A small network was shown many inputs. Here are its activations along a few directions, one row for each input.
In each table, some parts of the input vary, and every possible input appears once, in random order.
Descriptions start from the smaller parts, as in this example, which fits no table here: values(2) and (point or ring(11) or (line(6) and ring(8))).
Shared parts are said once, and a part with two or three values counts as separate values.
(in the rows, 128 means zero)

Other details of the inputs vary at random and push rows far along three fixed directions, the same in every table; ignore that.

Rows:
x1: [ 60 143  43 133 104 121 106  90 170 126  72 157]
x2: [191 121 200 135 149 123 175 136 136 119 172 120]
x3: [ 88 121 114 110  79 149  36 138  80 164  72 155]
x4: [ 79 115 143 105 179 151 121  94 131 170 136 102]
x5: [ 85 148 121  98 182 121 139  92 141 142 141 117]
x6: [194 127 147 131  95 138 139 201 104 107 115 131]
x7: [143 156 127 133 163 101 210 113 173 111 150 125]
x8: [117 142 115 137  72 130 129 168 114 112  94 148]
x9: [153 133 131 147  61 123 102 171 107 141 103 157]
x10: [154 131  82 154  47 121 100 203  72 102  81 144]
x11: [110 108 147 102 198 138 114  56 164 146 159 116]
x12: [164 144  95 155  46 119 102 190 108 132  74 168]
x13: [163 123 134 148 125 129 188 131 174  85 145 134]
x14: [168 115 152 138  95 129 105 179  74 112 143 117]
x15: [ 73 134  40 161  79 124 174 109 196 115  82 146]
x16: [ 84 150  73 143 105 103 163 133 123  91 110 131]
x17: [187 120 144 132 137 142 128 137 146 125 162 125]
x18: [161 111 159 112 150 130  96 146  77 135 164 106]
x19: [139 141 161 112 164 132 155 129 129 127 168 111]
x20: [160  87 186 122 149 158  73 125  96 202 149 117]
x21: [159 129 162 136 137 127 163 118 138 120 137 131]
x22: [140 134 132 146 120 108 192 147 127  72 143 106]
x23: [ 97 142 143 110 162 125 142 108 137 132 147 119]
x24: [ 51 158  86 106 168 120 125  82 147 141 104 127]
x25: [116 144 107 147 149 114 209 106 202  85 153 130]
x26: [159 133 126 140 141 111 191 150 127  73 138 103]
x27: [ 74 125 137  91 170 145  67  83 113 167 112 122]
x28: [ 57 124  99 113 143 120  77  87 104 138  99 117]
x29: [ 91 146  67 143 112 116 167 109 184 107 118 152]
x30: [166 116 183 113 138 142  68 131  93 182 160 128]
x31: [194 103 141 130  95 143  90 169 114 140 150 145]
x32: [170 126 147 143 120 118 190 158 116  69 148 106]
x33: [ 87 111 108 130  99 135  67 112 140 147 106 158]
x34: [142 113 170 106 172 142  71  99 110 178 143 122]
x35: [105 127 123 122 121 128  84 103 121 161  93 145]
x36: [124 106 160 122 182 133 150 102 120 133 167  69]
Each input here is: line(4) and (point or ring(8)).
Changing only the line(4) part turns x25 into x23. The same change can be made to x33. Which row results? -> x8
A walk changes only the line(4) part. It starts at x15 and steps to x20. List the rest of the walk in order. -> x4, x36
Which other rows does x32 become when the ring(8) part takes its other values? List them by row number. -> x10, x14, x16, x18, x22, x26, x28
Which other rows does x19 become when the line(4) part takes its other values? List them by row number. -> x16, x29, x30
